These are the activations of a small network on made-up records, seen along a few directions, one row for each record.
Each row is followed by the record's values for the fields B, C, L, S, Y, H.
Not every record has every field; a missing one is left out.
Other fields move the rows too, some of them a lot.
(in the rows, 500 means zero)
Random noise pushes rows far along 15 fixed directions. That doesn't count. These rows show it; they differ only by the noise:
[524 623 416 730 607 785 420 461 505 373 494 658 473 289 301 509 374 582
 338 394 716 393 751 670 452 700 877 492 378 565 777 807 446 398 576]
[643 555 358 540 544 469 623 422 389 384 573 508 227 697 536 267 473 315
 560 467 467 523 182 606 548 277 607 450 403 705 325 285 333 414 472]
[717 499 343 506 495 384 468 323 560 168 615 596 289 504 662 594 426 331
 544 552 662 563 485 671 598 848 685 212 377 229 603 608 324 406 663]
[451 459 511 496 577 525 362 602 471 580 341 544 504 636 407 526 526 554
 367 435 448 609 692 549 421 403 505 528 529 360 450 338 576 404 596]
[594 452 543 704 340 332 541 427 643 758 428 641 243 578 689 370 472 442
 436 628 607 331 546 522 496 440 345 390 472 383 432 440 463 503 276]
[491 430 476 549 448 638 483 430 593 520 627 448 412 532 666 241 810 576
 711 512 501 265 388 535 483 657 372 632 306 580 410 492 383 541 547]
[679 387 416 605 447 427 306 597 714 794 445 601 416 557 586 324 513 380
 550 666 696 410 458 669 450 675 467 529 431 397 408 461 472 439 254]
[563 437 552 409 673 555 369 579 425 514 412 458 369 554 604 465 463 426
 427 451 487 426 350 531 622 553 632 642 459 430 407 376 557 383 625]
[638 549 498 536 440 394 542 462 444 526 510 529 491 354 534 533 414 573
 428 656 651 546 518 525 586 421 508 342 687 606 522 602 513 486 454]
[515 457 603 506 425 421 330 501 516 535 607 480 502 419 589 464 656 601
 496 535 665 451 608 578 601 662 475 429 524 360 501 583 567 332 597]
[552 635 477 750 488 692 611 361 393 373 476 505 491 404 327 563 600 732
 479 449 439 391 717 310 489 500 573 379 546 668 768 786 448 469 624]
[571 456 382 522 579 564 618 526 682 560 392 499 425 475 601 489 314 330
 529 577 506 395 305 536 442 675 444 566 391 476 433 560 464 720 348]
[696 447 386 392 617 433 421 372 304 308 432 456 332 636 637 635 584 494
 595 572 323 549 464 365 635 569 536 421 599 407 473 457 450 543 754]
[474 490 564 543 379 623 674 601 773 503 448 452 587 382 523 526 632 696
 574 508 557 462 616 324 467 691 201 388 373 275 644 610 542 426 626]
[671 480 601 465 470 466 499 388 407 430 586 497 456 297 723 516 542 623
 478 657 667 383 427 517 663 606 591 460 631 629 564 588 445 468 584]
[627 502 363 297 601 486 557 453 418 404 313 458 492 479 603 732 318 452
 424 610 415 709 338 449 624 309 531 445 652 523 463 444 393 639 631]
[538 405 450 471 516 642 352 566 544 480 647 526 617 421 431 410 738 594
 699 479 675 449 545 590 426 799 591 664 358 553 550 516 433 436 513]

[625 497 460 470 560 427 351 456 350 519 428 603 476 495 455 631 401 488
 350 535 593 607 586 571 577 378 736 485 625 527 557 434 430 426 504] | B=b3 C=c2 L=l2 S=s2 Y=y1 H=h2
[655 473 385 428 486 468 620 559 468 626 379 625 461 376 421 671 351 496
 575 587 636 600 477 279 562 323 511 548 532 561 570 448 436 589 300] | B=b3 C=c1 L=l5 S=s1 Y=y1 H=h1
[655 506 457 597 512 468 480 507 562 374 478 560 570 585 307 677 441 382
 533 437 486 592 563 439 432 755 694 363 457 364 764 570 422 339 479] | B=b3 C=c1 L=l5 S=s2 Y=y1 H=h1
[654 479 398 447 490 641 433 439 651 461 431 506 539 534 641 387 533 458
 432 572 555 543 286 755 522 494 626 523 425 566 527 376 187 397 641] | B=b2 L=l6 Y=y3 H=h2
[715 498 614 587 571 652 579 563 420 418 464 406 564 501 531 410 659 668
 535 598 404 357 414 355 426 674 538 521 625 742 614 495 546 369 588] | B=b2 L=l3 Y=y3 H=h2
[504 668 422 558 462 447 722 370 358 237 677 415 422 484 453 465 423 417
 455 439 530 632 330 604 543 259 589 274 534 724 438 570 402 432 500] | B=b3 C=c1 L=l2 Y=y2 H=h2
[548 576 379 638 573 526 459 646 390 552 435 585 444 591 146 463 489 549
 503 391 525 611 731 419 438 405 551 442 489 460 528 484 650 320 477] | B=b3 C=c2 L=l5 S=s2 Y=y1 H=h2
[542 429 511 456 656 678 487 631 472 551 299 299 616 606 540 445 738 748
 639 638 118 373 543 239 383 666 176 642 664 546 409 500 744 688 723] | B=b1 C=c2 L=l5 S=s1 Y=y1 H=h2
[575 416 553 331 584 555 489 421 366 364 401 573 437 351 752 648 508 704
 392 636 568 489 633 476 577 536 546 546 635 463 538 413 481 606 755] | B=b3 C=c2 L=l2 Y=y3 H=h1
[459 456 564 578 582 500 461 495 437 587 458 638 265 425 571 518 424 530
 504 502 544 242 712 339 533 639 509 616 439 367 525 581 684 636 433] | B=b3 C=c2 L=l2 S=s1 Y=y1 H=h1
[690 404 444 343 489 375 515 466 527 442 392 543 523 469 637 778 400 411
 529 658 536 637 430 397 557 577 528 426 592 374 590 444 382 573 488] | B=b3 C=c2 L=l5 S=s1 Y=y1 H=h1
[478 653 388 565 475 600 419 411 445 440 527 499 432 423 441 474 460 493
 454 451 531 528 483 542 653 307 648 401 475 592 565 711 411 405 584] | B=b2 L=l1 Y=y2 H=h1
[688 518 262 565 451 393 752 420 608 322 656 718 276 554 588 237 421 437
 726 649 601 482 511 655 364 708 393 337 353 500 440 390 420 680 451] | B=b2 L=l6 Y=y3 H=h2
[511 527 538 571 379 397 597 549 492 709 461 527 418 529 429 490 488 487
 574 521 500 482 475 229 566 238 366 463 513 531 501 466 558 438 282] | B=b1 C=c2 L=l2 S=s2 Y=y1 H=h1
[533 527 558 450 613 715 435 744 451 527 560 344 713 300 304 452 590 629
 626 435 575 442 381 366 573 660 575 691 501 684 580 660 664 340 534] | B=b3 C=c1 L=l1 Y=y2 H=h1
[378 473 552 557 431 417 347 542 600 702 621 284 685 654 280 511 569 152
 506 244 507 527 205 608 527 468 616 585 369 491 422 559 398 273 191] | B=b2 L=l2 Y=y3 H=h2
[572 478 445 637 474 419 160 501 434 796 447 666 229 612 494 330 589 501
 537 509 552 335 708 463 634 432 551 580 440 341 469 486 575 357 445] | B=b1 C=c1 L=l6 Y=y2 H=h2
[459 439 536 703 493 351 635 360 534 375 505 573 342 857 548 442 523 367
 465 451 255 421 638 591 199 678 407 372 449 355 419 319 502 634 447] | B=b3 C=c2 L=l3 S=s2 Y=y1 H=h2
[406 586 368 535 503 633 468 530 580 617 373 472 556 464 438 423 455 582
 412 535 464 575 547 594 490 270 377 490 527 567 416 593 501 602 545] | B=b3 C=c2 L=l3 Y=y2 H=h1
[322 460 430 500 585 482 493 619 566 548 444 724 340 598 441 453 286 339
 442 398 560 541 702 651 297 502 526 583 320 285 364 328 630 626 342] | B=b2 L=l1 Y=y2 H=h1
[492 550 503 583 608 662 523 576 454 550 397 648 321 468 377 406 403 563
 435 365 557 378 622 410 556 428 619 632 345 473 598 437 560 409 561] | B=b3 C=c2 L=l6 S=s2 Y=y1 H=h1
[422 547 591 483 375 435 633 486 453 585 612 355 716 436 344 502 586 545
 534 413 493 563 363 432 558 285 401 518 563 704 486 511 449 468 403] | B=b2 L=l6 Y=y2 H=h2
[593 462 352 395 583 508 314 632 440 527 412 297 612 628 345 587 680 493
 629 495 383 689 437 374 565 516 420 491 577 396 410 521 569 362 618] | B=b3 C=c2 L=l5 S=s2 Y=y1 H=h2
[712 490 403 559 558 615 552 454 520 424 406 694 404 490 558 536 365 451
 407 582 633 496 492 606 386 520 772 536 459 615 628 394 286 489 415] | B=b3 C=c1 L=l2 Y=y3 H=h2
[616 556 367 643 631 521 630 690 495 524 602 460 380 577 335 159 422 352
 686 518 522 394 301 570 352 662 474 548 410 688 289 508 715 492 254] | B=b1 C=c2 L=l5 Y=y2 H=h2
[396 411 776 574 314 400 484 295 595 560 648 463 605 498 754 496 639 482
 371 535 529 313 439 692 419 615 502 508 553 571 496 503 359 539 376] | B=b2 L=l3 Y=y3 H=h2
[470 503 441 516 429 549 153 408 568 448 591 534 528 602 505 470 664 426
 473 433 560 579 544 739 532 510 738 458 381 397 577 527 284 241 620] | B=b1 C=c1 L=l2 Y=y3 H=h1
[577 427 536 358 559 558 495 435 397 331 460 649 509 498 581 654 498 559
 477 523 513 567 575 480 450 502 727 588 523 542 650 295 340 510 605] | B=b1 C=c1 L=l2 Y=y3 H=h1
[630 440 404 540 420 405 396 320 606 566 424 559 258 555 726 632 490 347
 630 561 456 351 450 305 714 654 464 426 367 207 601 656 348 580 489] | B=b3 C=c2 L=l3 Y=y2 H=h1
[374 412 551 193 646 427 393 708 404 500 602 508 779 369 364 565 385 510
 475 449 654 718 516 718 449 557 597 738 585 543 375 312 662 578 487] | B=b3 C=c1 L=l6 S=s1 Y=y1 H=h1
[704 568 334 541 604 439 679 700 529 497 324 618 405 596 323 409 216 435
 505 605 475 680 510 480 392 425 439 351 559 480 455 352 646 497 426] | B=b1 C=c2 L=l6 Y=y2 H=h1
[417 342 550 305 549 455 421 622 495 584 381 629 359 569 717 514 534 576
 559 564 455 492 668 391 463 492 323 658 468 250 367 216 647 638 575] | B=b3 C=c1 L=l1 Y=y2 H=h1
[611 471 528 442 461 387 479 580 506 580 591 379 611 456 567 417 600 537
 641 668 528 492 355 479 536 605 354 478 639 597 398 538 616 483 431] | B=b1 C=c2 L=l5 S=s2 Y=y1 H=h2
[536 447 538 621 520 575 499 471 567 610 453 508 544 619 495 381 498 375
 444 492 430 367 326 629 335 514 622 653 465 711 497 390 336 536 290] | B=b2 L=l6 Y=y2 H=h1
[274 453 670 303 510 564 606 639 621 549 460 483 778 303 399 799 287 411
 394 328 604 609 420 445 486 482 579 680 412 428 609 475 501 544 365] | B=b1 C=c2 L=l1 Y=y2 H=h1
[528 480 305 465 477 405 433 466 464 391 649 811 383 467 324 591 441 440
 738 424 716 620 789 493 481 660 668 470 298 306 625 500 444 548 414] | B=b1 C=c2 L=l1 Y=y2 H=h1
[599 398 597 567 586 695 654 552 613 485 483 573 424 467 412 574 449 319
 628 257 592 225 293 272 506 851 754 780 113 441 773 447 332 392 327] | B=b3 C=c2 L=l6 Y=y2 H=h1
[361 537 688 423 476 638 600 708 617 445 476 289 759 401 411 602 542 579
 418 388 492 602 427 365 490 514 406 459 492 427 598 558 622 260 615] | B=b2 L=l2 Y=y3 H=h1
[506 477 535 580 462 227 258 433 402 517 629 431 444 744 447 487 614 319
 586 454 366 509 508 526 540 621 533 362 570 343 413 551 595 360 443] | B=b1 C=c2 L=l1 Y=y3 H=h1
[325 602 488 561 559 506 491 519 471 677 390 365 521 504 329 602 327 376
 421 365 304 443 445 341 609 328 436 555 524 481 449 730 667 617 411] | B=b1 C=c2 L=l5 S=s1 Y=y1 H=h2

Which values does each new row have?
[228 503 738 348 497 522 579 481 270 382 703 412 689 371 431 591 598 631
 439 316 531 558 510 486 495 304 588 634 577 730 477 416 532 494 530] | B=b2 L=l2 Y=y3 H=h1
[508 614 429 591 568 559 318 638 424 495 457 423 401 628 314 453 508 404
 521 385 383 548 484 363 591 382 608 421 473 444 527 617 626 223 549] | B=b3 C=c1 L=l1 Y=y2 H=h1
[723 553 193 473 648 547 305 526 453 465 456 512 420 493 476 480 315 286
 588 636 525 574 295 600 578 545 741 494 537 636 458 660 434 559 414] | B=b2 L=l1 Y=y2 H=h1
[432 467 589 555 519 602 581 538 565 468 457 590 575 415 426 604 488 608
 463 462 551 440 729 442 333 683 520 552 450 427 653 533 556 546 478] | B=b1 C=c2 L=l5 S=s2 Y=y1 H=h1
[625 359 536 381 592 410 404 702 422 529 399 531 604 636 372 625 577 543
 610 500 428 636 629 316 422 652 475 573 589 341 549 270 635 418 522] | B=b3 C=c1 L=l6 Y=y2 H=h1
[737 415 472 511 398 418 623 317 383 349 540 620 274 559 675 550 744 660
 686 622 509 444 623 270 532 578 433 376 512 456 592 374 358 491 614] | B=b2 L=l5 S=s2 Y=y1 H=h2
[582 401 645 448 610 471 829 576 569 431 468 623 383 382 583 596 240 406
 536 467 597 312 414 321 473 835 519 636 354 377 617 375 586 640 372] | B=b3 C=c2 L=l6 S=s2 Y=y1 H=h1
[648 414 428 409 591 697 437 519 537 631 368 391 679 456 496 506 607 562
 575 555 448 440 290 474 535 582 530 754 523 683 522 495 344 585 525] | B=b2 L=l6 Y=y3 H=h2
[571 418 411 473 420 429 573 506 600 574 445 565 546 604 479 535 519 425
 590 547 502 616 448 486 385 424 422 514 467 503 495 316 322 580 326] | B=b3 C=c1 L=l6 Y=y2 H=h1
[696 453 459 567 450 522 503 457 632 423 477 543 538 659 546 437 578 447
 564 571 451 519 411 582 390 680 564 416 446 496 607 383 304 386 528] | B=b1 C=c2 L=l3 Y=y3 H=h2
[796 440 566 533 389 260 514 627 430 809 477 546 406 516 529 391 549 541
 673 748 597 445 417 225 613 385 343 456 703 608 442 386 644 388 214] | B=b1 C=c2 L=l2 Y=y3 H=h1
[518 444 632 565 597 422 584 478 450 391 469 584 487 621 427 665 289 257
 275 358 505 515 474 638 314 619 814 533 485 481 567 330 450 444 334] | B=b3 C=c1 L=l5 S=s1 Y=y1 H=h2
[526 571 243 440 781 608 347 344 278 199 488 421 354 638 453 561 420 315
 542 370 248 524 371 557 612 573 770 554 445 526 461 619 409 635 749] | B=b3 C=c2 L=l6 Y=y2 H=h1
[733 423 673 554 410 300 491 368 287 630 546 447 516 501 529 622 598 470
 512 562 543 406 313 305 663 409 641 514 717 732 592 464 368 373 286] | B=b3 C=c2 L=l2 Y=y3 H=h1
[439 397 475 144 374 592 418 506 583 365 750 402 880 276 624 532 838 727
 781 601 663 672 418 606 527 643 398 613 466 603 499 472 321 557 697] | B=b1 C=c2 L=l3 Y=y2 H=h2
[593 491 328 397 526 576 548 675 667 485 409 582 573 549 464 409 381 416
 554 584 567 724 360 637 374 443 498 498 419 533 459 291 396 482 455] | B=b3 C=c2 L=l1 Y=y2 H=h1
[344 372 427 361 625 680 169 599 474 683 434 605 482 484 406 540 625 544
 590 316 576 447 687 477 561 548 602 886 267 317 470 423 513 537 570] | B=b3 C=c2 L=l5 S=s1 Y=y1 H=h1
[501 557 389 659 709 666 300 404 384 398 517 534 396 434 495 389 453 537
 368 513 526 318 657 787 433 749 737 569 522 602 458 747 580 615 610] | B=b3 C=c2 L=l5 S=s2 Y=y1 H=h2
[477 533 406 623 651 676 629 569 574 478 290 603 502 602 367 465 345 528
 449 504 301 464 676 487 224 570 467 552 472 528 556 471 587 715 496] | B=b1 C=c2 L=l5 S=s1 Y=y1 H=h1
[285 487 644 575 582 616 554 438 557 571 331 371 590 536 566 561 443 524
 235 446 281 364 513 563 376 469 402 607 568 522 435 548 549 711 530] | B=b3 C=c2 L=l2 S=s2 Y=y1 H=h1
